Each row below is a small network's average activation on inputs in which a field has the value named, seen along a few directions.
Related values have similar rows: they may be neighbours, one step apart, or belong to one group.
In the rows, 500 means zero.
Strong random noise was added to every row along 7 fixed directions; ignore it. To show where, here is one row again and again, with new noise each time:
[186 542 479 497 459 546 606 508 508 314 419 888 364 587 673 549 669 620]
[408 650 464 477 527 491 509 519 495 377 437 613 429 539 497 551 418 381]
[541 703 433 290 628 573 614 522 208 319 503 449 406 396 492 558 343 298]
[520 410 506 541 643 625 369 496 464 473 415 497 512 493 539 495 549 432]
[669 565 522 476 589 584 366 755 274 426 298 556 366 192 458 490 355 411]
[726 436 569 383 324 541 497 739 166 520 221 653 406 159 399 552 300 534]
[387 460 497 519 645 547 387 560 605 421 413 591 444 492 622 446 695 563]
[477 652 496 588 623 498 507 387 541 531 560 406 516 616 465 547 403 295]
[496 355 546 658 281 515 379 441 569 570 284 722 589 656 377 620 332 411]


Kover, 13 values:
n7: [590 316 582 664 242 582 392 589 414 538 411 767 513 463 429 586 333 631]
n12: [496 564 491 362 529 403 564 454 611 462 621 321 554 527 487 517 508 544]
n6: [457 580 529 684 418 376 690 498 491 663 631 460 449 494 507 434 544 601]
n1: [545 147 547 336 562 598 423 571 554 489 400 433 584 364 685 400 872 846]
n11: [569 542 573 726 728 547 364 568 631 553 654 366 493 424 601 452 557 548]
n3: [367 483 568 702 560 602 577 288 522 606 558 566 542 668 581 573 607 483]
n5: [698 604 594 598 211 413 525 794 333 637 449 636 364 224 331 488 271 618]
n9: [505 716 434 514 686 572 624 601 247 405 710 385 355 381 529 427 522 457]
n8: [497 311 453 542 671 629 415 546 448 447 553 445 518 444 581 348 782 625]
n13: [554 668 434 236 236 268 623 545 513 425 588 477 488 507 362 572 312 555]
n2: [399 741 540 676 612 488 647 356 530 690 664 469 426 527 581 485 510 439]
n10: [321 624 471 623 819 495 869 222 518 610 978 205 464 620 732 374 834 511]
n4: [177 615 493 619 465 445 608 370 730 546 613 698 428 646 665 483 663 565]
The values of Kover form a line.
Q: How many steps from neighbour to neighbour lead from n10 to n4, at the fewest?
A: 12
Q: List every value one step from n13, in the order listed.
A: n7, n5
Q: List every value one step from n8, in the order listed.
A: n6, n9
Q: List every value one step from n1, in the order listed.
A: n12, n3
